Here are a small network's activations along a few directions, averaged over the inputs that share one value of a field.
Related values have similar rows: they may be neighbours, one step apart, or belong to one group.
In the rows, zero is written as 500.
Strong random noise was added to every row along 2 fixed directions; ignore it. To show where, here is one row again and again, with new noise each time:
[537 402 390 574 385 532 508 518 529 508 508 490 635 334 451 402 548 484]
[397 440 159 711 232 717 609 435 904 800 549 434 706  53 669 677 173 365]
[577 284 420 514 474 478 388 550 355 352 519 521 655 416 372 265 713 535]
[571 366 438 535 433 487 461 540 421 419 504 507 627 403 393 321 653 517]


V, 15 values:
v1: [492  31 462 251 776 430 198 563 260 114 362 564 639 735 451 275 935 594]
v8: [519 612 476 512 597 631 800 430 669 526 456 492 411 582 693 513 332 387]
v13: [294 153 190 416 521 560  52 367 352 546 660 577 506 463 540 515 465 561]
v4: [462 453 455 560 550 622 408 437 713 601 704 641 473 432 703 825 251 523]
v6: [479  53 408 334 751 601 235 521 542 242 492 583 696 514 630 356 607 491]
v14: [335 415 345 561 440 575 497 548 731 597 487 461 579 140 515 595 204 378]
v9: [578 743 576 575 627 477 508 443 440 631 536 475 382 654 466 721 496 643]
v12: [364 512 693 388 559 410 282 435 426 416 536 682 287 685 548 482 617 599]
v7: [635 565 732 393 614 322 596 687 195 267 468 407 435 655 259 206 713 579]
v3: [467 345 306 463 613 601 531 541 433 356 415 485 506 629 622 452 650 496]
v5: [692 609 613 525 555 285 597 552 369 422 455 327 540 622 313 484 624 400]
v10: [519 546 440 617 305 555 673 454 656 655 480 462 589 307 499 507 401 416]
v15: [287 510 185 625 456 694 319 445 584 815 751 462 653 262 635 756 167 509]
v11: [575 654 590 576 406 474 633 485 545 523 412 467 478 352 437 596 395 356]
v2: [363 781 656 504 296 513 502 432 633 683 548 488 304 561 686 645 212 542]
The values of V form 3 separate groups.
- Which other values are in the same group as v1? Give them in the order they are listed. => v8, v6, v3
- Which other values are in the same group as v9? Give them in the order they are listed. => v13, v4, v12, v15, v2

K, 19 values:
k17: [404 136 119 605 526 688 534 554 583 392 501 407 755 222 620 583 383 408]
k4: [580 531 472 587 488 480 552 611 443 500 501 436 562 364 328 380 487 468]
k14: [329 167 280 402 661 552 116 455 364 351 568 555 509 690 598 442 620 625]
k19: [546 474 396 608 383 516 480 502 494 689 587 422 595 333 395 543 498 560]
k11: [563 575 454 599 376 448 694 496 809 588 527 373 551 226 465 629 249 312]
k12: [297 659 358 564 353 685 500 406 813 841 488 484 428 392 782 905 219 457]
k18: [441 248 303 525 584 674 498 454 625 369 385 599 593 427 659 370 514 453]
k6: [483  75 405 394 637 587 293 541 564 133 460 686 646 444 633 338 609 490]
k15: [623 295 554 302 802 542 274 512 273 304 583 590 523 820 485 486 646 675]
k9: [370 552 609 499 485 517 416 419 671 719 596 518 461 367 565 649 256 520]
k7: [461 588 346 709 342 536 785 425 757 641 421 362 604 301 578 548 377 294]
k3: [661 568 591 367 564 430 662 568 531 455 262 512 551 542 441 504 498 401]
k2: [277 601 505 589 427 532 407 374 672 685 596 472 375 407 700 725 187 414]
k8: [425 394 471 493 422 431 346 473 274 493 581 593 392 509 388 425 604 629]
k5: [513 656 404 652 287 505 609 455 438 568 561 417 579 324 469 418 537 485]
k1: [441 374 384 434 704 539 297 423 470 442 626 571 444 641 699 551 570 551]
k16: [587 666 607 413 486 530 786 573 696 528 374 449 486 619 541 517 505 381]
k13: [490 583 608 551 473 422 390 481 343 533 591 536 550 473 349 568 478 585]
k10: [661 789 839 418 407 341 546 628 193 534 533 480 322 710 241 239 698 604]
The values of K form a line.
- List every value one step from k17, in the order listed. => k7, k3
- List every value one step from k12, in the order listed. => k14, k2
- List every value one step from k6, in the order listed. => k18
- List every value one step from k19, in the order listed. => k5, k10
- How many steps from neighbour to neighbour lead from k11 to k15, at the fewest? => 12

C, 11 values:
c7: [559 691 472 624 319 525 840 509 789 658 418 388 527 346 567 660 300 340]
c4: [203 137  78 577 538 796 110 422 662 630 717 535 697 139 737 648 120 470]
c9: [490 811 751 491 317 328 597 480 459 659 483 488 295 600 393 533 487 553]
c8: [485 230 512 359 778 514 207 545 278 273 581 611 522 708 514 421 681 664]
c2: [499 376 509 350 669 454 371 433 404 384 448 550 440 797 570 520 684 556]
c11: [518 322 504 393 516 507 519 534 553 299 382 505 599 521 563 281 635 416]
c10: [498 376 344 548 505 625 599 542 602 399 416 489 585 350 579 458 511 440]
c1: [523 253 289 574 466 495 312 488 435 506 643 488 725 280 404 441 579 507]
c6: [450 314 501 430 701 492 202 487 325 313 600 601 468 618 514 443 593 575]
c5: [453 366 135 661 407 663 540 460 716 669 585 383 698 167 584 582 232 349]
c3: [572 742 672 556 417 427 570 532 357 579 503 504 427 485 316 487 527 568]
The values of C form a line.
- Going along C from c2 by way of its neighbour c8, in what order are c4, c10, c6, c3 met? => c6, c4, c3, c10
- List every value one step from c5, in the order listed. => c7, c1
